A small network was shown many inputs. Here are its activations along a few directions, one row for each input.
In each table, some parts of the input vary, and every possible input appears once, in random order.
Descriptions start from the smaller parts, as in this example, which fits no table here: ring(8) and (point or (values(2) and line(4)) or line(11)).
Shared parts are said once, and a part with two or three values counts as separate values.

Other details of the inputs vary at random and push rows far along two fixed directions, the same in every table; ignore that.

A family of inputs:
row 1: [ 10  16  61  72 -26 -23  46 -26  53  20   9  43 -21 -75  45]
row 2: [ 39 -51 -60   7 -20  -4 -19  27 -10 -21  -7   4  21   5   7]
row 3: [ 72 -70 -28  45 -41 -17 -30  41  42   3  24  26   2 -65  65]
row 4: [-28  31  -7  12  -2  -4  25 -17 -14   3 -10   7 -16   8 -20]
row 5: [-86  91  16 -12  29  12  50 -59 -47   2 -35 -11 -16  64 -75]
row 6: [ 11 -12   6 -45  16   5 -14  16   4   3  12 -12   8  -4   3]
row 7: [ 30 -50 -13 -23  -7   7 -43  37   6 -17  13 -19  24   7  20]
row 8: [ 31 -48 -21 -17  -6   8 -42  31   1 -15   6 -11  24  11  20]
row 9: [-31  65  87  20   6 -10  65 -48  36  26   4  29 -29 -54   9]
row 10: [ 18   7  29  60 -35 -21  40  -6  46  13  11  45 -24 -77  46]
row 11: [ -3  -9  11 -43  22   9 -23  16  -6  -6   8 -23  10  18  -6]
row 12: [-25  31  39 -13  22   5   5 -17   2  12   4  -5 -13   1  -9]
row 13: [ -3   2 -19   2   6   2 -13   5 -12   5   2  -4 -10  10  -8]
row 14: [ 15 -37 -64 -14  -1   9 -53  29 -30 -11  -2 -30  13  47 -16]
row 15: [ 13  10  26  84 -50 -26  56 -12  48   6   6  62 -29 -86  48]
row 16: [ 19 -39 -55 -21   5  10 -59  26 -25  -4   2 -36  18  44 -14]
row 17: [ 40 -43 -53 -20  -1  -1 -38  28  -3  10  11 -11  11  -3   9]
row 18: [-10   8 -28 -44  31  10 -30   3 -29  17   2 -32   0  39 -32]
row 19: [ 21 -38 -55 -32  14   7 -57  29 -25   1   5 -33  14  36 -12]
row 20: [-43  40   6 -30  36  14  -5 -24 -36   7 -14 -30   1  62 -48]
row 21: [ 23 -27  10  18 -21   1  -3   8  23 -13   0  13  13 -23  30]
row 22: [-33  26   7 -44  36  15   6 -22 -34  -7 -18 -23  13  50 -46]
row 23: [-28  35  25  15   6   2  25 -32  -3   4 -14   2  -4  11 -18]
row 24: [ 35 -49 -10 -28   1   5 -42  42  11 -10  19 -10  14  -9  25]
row 25: [  38   -1   43   94  -57  -35   64  -11   76   15   16   73  -27 -123
   75]
row 26: [ 25 -49 -37 -29   2  12 -60  34 -13 -12   7 -32  23  31   3]
row 27: [-17  22  -1  29 -18  -6  30 -15  -2  -5 -11  19  -9  -1  -4]
row 28: [-89  95  30 -21  45  17  38 -60 -49   6 -33 -23 -15  74 -79]
row 29: [ 26 -41 -76  -2 -20  -2 -11  23 -24 -24 -13   3  20  20  -9]
row 30: [-17  29  -3  18 -11  -8  34 -14   0   8  -4  18 -20 -17  -6]
row 31: [-37  69  95  19   8  -8  61 -46  34  25   5  25 -32 -48   8]
row 32: [ 33 -45 -50   6 -14  -3 -36  34  -4  -7   7  -5   6   1  14]
row 33: [-30  29  33 -26  33   9  -3 -20 -13  11  -1 -20  -3  27 -23]
row 34: [-55  75  60  32   8  -4  59 -50   1   8 -15  18 -25   2 -20]
row 35: [-21   9 -31 -30  31  12 -28  -1 -42   5  -8 -32   2  60 -41]
row 36: [ 42 -53 -16 -39  -1   4 -42  46  13  -7  21 -12  17 -13  27]
row 37: [ 26 -49 -24 -34  -1  14 -39  34  -4 -25   1 -18  33  20  10]
row 38: [-93  94  69 -73  79  23  20 -51 -45  16 -13 -45  -9  79 -78]
row 39: [ 67 -65 -63  38 -55 -20  -7  40  27  -8  13  33   4 -61  52]
row 40: [ 21 -39 -71  -9  -7   2 -36  27 -26  -8  -2 -12  11  29  -9]
row 41: [-16  32  29  25   1  -8  46 -36   5   4 -14  18  -4 -13 -10]
row 42: [ 32 -54 -19 -35  -1  11 -45  42   0 -23   9 -17  31  17  19]
row 43: [  2  15  65  38 -15 -13  34 -16  45   8  10  30 -16 -60  38]
row 44: [ 12   4  66  36 -24 -14  59 -15  48 -12   1  44   3 -67  41]
row 45: [-34  33 -11  12  -3   1  17 -19 -22  -1 -14  -3 -12  28 -30]
Each input here is: line(5) and line(9).
The inputs of row 20 and row 16 match in every part but the line(9) part. If row 27 is changed in the same way as row 20 into row 16, which row does it become? -> row 45
Which other rows does row 37 become when the line(5) part takes its other values? List them by row number. -> row 5, row 21, row 23, row 28

A family of inputs:
row 46: [ 17 -30 -51 -25  -3   7 -30  36 -18 -19  -1 -12  16  22   0]
row 47: [-39  53  33  10  33   2   5 -39 -20  21 -10 -19 -19  38 -36]
row 48: [-49  49  48 -25  32   2  12 -25 -15  13   2 -24 -13  30 -31]
row 49: [ 10  -6   3  57 -40 -12  24   0  27  -6  -2  30 -11 -47  29]
row 50: [  2   6  -9  66 -17 -16  25 -20   3   3 -11  32 -14 -17   3]
row 51: [-49  55  54 -27  28  15   9 -30  -6  15   1 -11 -16  18 -24]
row 52: [ 16 -37 -31 -25   3  10 -58  30  -7  -2  10 -35  10  26  -1]
row 53: [ 16 -31 -41 -15   3  10 -59  23 -16   5   7 -37  12  43  -3]
row 54: [ -7 -13 -55 -48  33  23 -74  16 -47   9  -4 -60  15  87 -42]
row 55: [ 69 -70 -41  20 -48 -15 -12  51  32 -20  14  26  15 -48  55]
row 56: [ 10 -30 -80   4   4   5 -42  16 -44  -8 -11 -19  14  55 -28]
row 57: [-33  42  20 -12   8   5  43 -38 -12  -7 -25   1  11  20 -31]
row 58: [  0 -22 -25 -62  34  20 -58  30 -29  -8   8 -39  18  47 -14]
row 59: [-44  48   0  26  15  -3  28 -40 -32   7 -21   2 -17  35 -42]
row 60: [ 15 -32 -57 -29  -8  13 -38  31 -24 -16   3 -13  11  29  -8]
row 61: [-34  36  57 -24  28   5  32 -42  -4   3 -10  -4   7  13 -20]
row 62: [ 16  10  41  74 -20 -15  15 -20  35  16   5  26 -19 -46  33]
row 63: [-29  40  54  19   1   3  15 -26  18  14   2  -2 -18 -14   0]
row 64: [-42  35 -18   6   7   4  13 -26 -31   4 -16  -8  -8  42 -34]
row 65: [ 51 -60 -44  13 -43  -5 -22  41  16 -20  12  21   5 -32  41]
row 66: [-22  28  10 -20  13  11  26 -15 -14  -9 -15  -9   9  20 -31]
row 67: [-10  26  33  28 -16 -11  46 -11  21  -6  -2  31 -17 -38  20]
row 68: [  5 -29 -80  -7  -2   8 -39  17 -37  -7  -9 -19  13  51 -22]
row 69: [-38  54  30  13  37   3   3 -40 -20  24 -13 -17 -20  37 -39]
row 70: [ 28 -38 -48 -30   1   9 -21  27 -15 -21  -7 -13  26  19 -11]
row 71: [ -6 -20 -45 -57  32  23 -73  23 -38   1  -1 -58  12  69 -38]
row 72: [ 51 -65 -50  25 -40 -16 -20  43  12 -20  11  17   9 -28  34]
row 73: [-37  31   0  -9   9   0  17 -12 -27  -5  -6 -10  -6  31 -35]
row 74: [ -9  20  61  16  -8  -4  21 -14  35  11  13  21 -20 -41  27]
row 75: [-25  38  59   1  11   3  17 -23  18  16   4  11 -22 -18   4]
row 76: [ 42 -53 -18 -23   2   0 -38  43  11  -4  16  -5  18  -8  27]
row 77: [ 11   8  34  57 -42 -16  48 -12  42  -3   4  56 -24 -72  42]
row 78: [ 44 -58 -17 -20  -3   2 -29  20   8 -12   2  -2  33  -7  23]
row 79: [-48  51  59 -28  39   7  17 -24  -6   8   1 -11 -13  15 -17]
row 80: [-24  40  31  16   1  -5  43 -19   8  -2  -9  24 -17 -18  -1]
row 81: [-42  37 -18  10   6   7  12 -26 -30   6 -15  -8  -5  42 -35]
row 82: [ 25 -33 -53 -31   0   4 -26  34 -16 -13  -1  -9  15  23  -7]
row 83: [ 80 -80 -39  37 -60 -17  -1  32  43 -25   0  40  31 -61  61]
row 84: [-22  33  64  -5  15  -5  33 -16  21  12   9   9  -9 -17   7]
row 85: [ 38 -55 -25 -11 -12  -1 -50  41   5  -8  20 -17  16  -3  25]
row 86: [-16  24  62   0   7   1  37 -37  16   2  -7  13   8 -19   5]
row 87: [-17  24  68  -3  18   0  37 -25  19   2   2   7   0 -22   3]
row 88: [-30  37  19  36  -9  -5  38 -29   5   3 -14  19 -22 -15  -9]
row 89: [-51  51  14   6   8   3  32 -32 -19   2 -19  -4 -19  20 -34]
row 90: [ 57 -72 -14 -11 -12   5 -36  41  20 -18  15  -2  32 -26  40]
row 91: [  0   7  45   7   7  -4   8   1  25   4  10  15  -9 -33  27]
row 92: [ 71 -75 -37  19 -46  -9  -8  44  31 -28   7  22  25 -49  50]
row 93: [ -7  19  58  28  -5 -15  24 -13  30  12  11  16 -17 -39  21]
row 94: [  8   2  16  19 -26 -10  43 -19  21 -13 -15  27  11 -29  15]
row 95: [-37  30   0 -13  10  -2  18 -13 -28  -6  -7 -10 -10  31 -34]
row 96: [-26  37   9 -17  11   4  26 -11 -12  -1  -8  -3  -2  20 -26]
row 97: [  6 -25 -29 -69  32  19 -53  32 -29  -4   9 -41  25  53 -19]
row 98: [ -9 -11 -54 -48  29  26 -74  15 -48   7  -1 -63  18  88 -41]
row 99: [ 35   8 -13   1  -1 -27  19  -3  37  54  34  24 -34 -91  23]
row 100: [  66  -31  -51   49  -50  -38   38   23   43   37   24   64  -34 -123
   62]
row 101: [ 15  -3  63  27  -5  -8  34 -11  43   0   7  29   1 -60  35]
What do these inputs look like to the network? -> values(2) and (point or (values(3) and line(9)))
The inputs of row 48 and row 95 match in every part but the values(2) part. If row 79 is changed in the same way as row 48 into row 95, which row does it become? -> row 67
The inputs of row 71 and row 88 match in every part but the values(2) part. If row 78 is changed in the same way as row 71 into row 88, which row does it become? -> row 83
Which other rows does row 73 become when the values(2) part takes its other values? List them by row number. -> row 85
Which other rows does row 80 become when the values(3) part takes its other values? List them by row number. -> row 46, row 67
A walk changes only the line(9) part. It starts at row 62 and steps to row 98. List the rest of the walk in order. -> row 63, row 85, row 51, row 58, row 97, row 90, row 86
Which other rows does row 74 become when the values(3) part takes its other values? List them by row number. -> row 51, row 75
